A small network was shown many inputs. Here are its activations along a few directions, one row for each input.
Each table varies a few parts of the input and shows all the possible inputs, shuffled.
Descriptions start from the smaller parts, as in this example, which fits no table here: values(3) and (point or line(11) or (ring(5) and line(6))).
Shared parts are said once, and a part with two or three values counts as separate values.

Table:
x1: [ 63 -21  22  -1  22 -13  19  -3  33  55  60  -8  40  49 -84  25]
x2: [-29 -12 -13  11  -1 -22  15 -17  30  11   1 -60 -14 -18  12  30]
x3: [ 27 -37 -51 -55  18  10  19 -40   8 -31   8 -49  12 -27  -2  24]
x4: [ 39 -26 -31 -30  21 -14  32 -28  12   4  19 -79   7 -16  -6  29]
x5: [-18  -3  11  27  -9   1   8  16  14   4  14 -64  20  10 -43  21]
x6: [-29   9  27  -5 -18   2  15 -29 -72  51 -22 -13  27  -4  31 -46]
x7: [-51 -18  -7   9 -18  18  -3 -30  -2 -13 -29 -10 -18 -20  52  -6]
x8: [  4  34 -30 -28   5   1 -60  48  44 -56   2  34 -38 -19   1  39]
x9: [-25  -4 -48 -24   5  -8 -14  20  42 -45 -26  18 -30 -16   2  22]
x10: [  6  17  58  54  -1 -10  26 -19 -59  27 -15  -1  28  13   0 -53]
x11: [ 14  51   4 -25  13   9 -50  14 -42 -28   0  92 -26 -12  39 -56]
x12: [ -9 -15   8   3 -36   5  15 -27 -68  -9 -49  16  42 -23  31 -43]
x13: [ 15 -13  66  41 -26 -36 -23  -8 -34  66   7  41  13  78 -22 -46]
x14: [-27 -27 -12   4 -19  -5  29 -11  18 -43  -9 -26  30 -36   3  45]
x15: [ -7 -29  18  29   1 -26 -17  13  54  49  48  -3   1  61 -56   5]
x16: [  3  -5  62  68 -25  -5  15  15  28  62  39  34  29  65 -15  -5]
x17: [-29 -15 -12  39 -29  -1  12   6 -14  20 -27 -50 -20  -6  45 -10]
x18: [ 31   0 -37 -76  48  16  16   9  19 -38  -1   8   3 -21 -14  29]
x19: [ 48  20 -55 -52  53  -6 -42  20  25 -45   9  35 -32 -27 -22  46]
x20: [-13   6  24  61  -4  20  25  -3  -4  20  23 -27 -26  14  19 -34]
x21: [-22  18  -7  -2 -15  28   9  14  15 -21 -17  56 -29 -37  26 -23]
x22: [ -9  37  -1  17  -3  12 -40  65   0 -37 -22  74 -19 -30  17  22]
x23: [ 25   4   9 -21  46  18  27 -18   2  26  26 -67  22   7 -56  28]
x24: [ -9  27  -6 -46 -31   7 -33  -8 -52 -28 -39  52 -23  16  42 -44]
Changing only one part turns x8 into x19. The same change can be made to x5. Which row results?
Answer: x23
What is each input in this table made of?
Answer: line(4) and line(6)
Which other rows does x6 become when the line(6) part takes its other values? List them by row number.
Answer: x10, x11, x12, x13, x24
Which other rows does x14 become when the line(4) part takes its other values? List them by row number.
Answer: x3, x7, x12

Table:
x25: [-12 -26  48  78 -22 -17  29 -10  15  76  33 -50  19  55 -27 -21]
x26: [ 16   0 -16 -23  32   1  -2  -2   0 -17  -1   3  -8 -10  -9  14]
x27: [-17   8 -14   3  13  11  -3  24  22 -22   2   2 -13 -21   4  13]
x28: [ 26   9  -7 -37  10  -1 -25   0   3 -13   3  28  -5   3 -13  12]
x29: [ -5  19 -10   0  -6  10 -17  25  24 -19   6  25 -12 -13   1   6]
x30: [-14  10  -6  -8  12   4  -1   0 -22 -17 -23   7  -8 -24  22  -7]
x31: [ -6 -28  55  67 -28 -27  27 -27 -37  76   6 -50  23  53 -10 -39]
x32: [ 30  10 -12 -29  21  -3 -15   5   2 -22   2  24  -9  -4 -10   8]
x33: [ 12  -8 -33 -36  13   7  11 -15   6 -23  -2 -20   7 -20  -1  22]
x34: [-26  -2 -24  -7  -8  15  10   8  29 -22  -1 -17   3 -27   7  22]
x35: [  1  14   2 -17 -12   3 -15   7 -18 -15 -21  44   0  -7  20  -7]
x36: [ -6  15   2 -10   3   5 -19   2 -20 -17 -19  35 -11 -13  17 -14]
x37: [ 19 -36  42  49  -1 -27  31 -34 -10  78  33 -52  26  63 -38 -17]
x38: [-15  -3 -23 -19 -15   7  11  -6 -22 -32 -24  -8   5 -31  32   2]
x39: [ -4  19  -5 -10 -13  12 -22  22  30 -11   7  28 -15  -5   6   7]
Changing only one part turns x31 into x37. The same change can be made to x35. Which row results?
Answer: x28
What is each input in this table made of?
Answer: values(3) and (point or line(4))
Which other rows does x26 become when the values(3) part takes its other values? List them by row number.
Answer: x27, x30
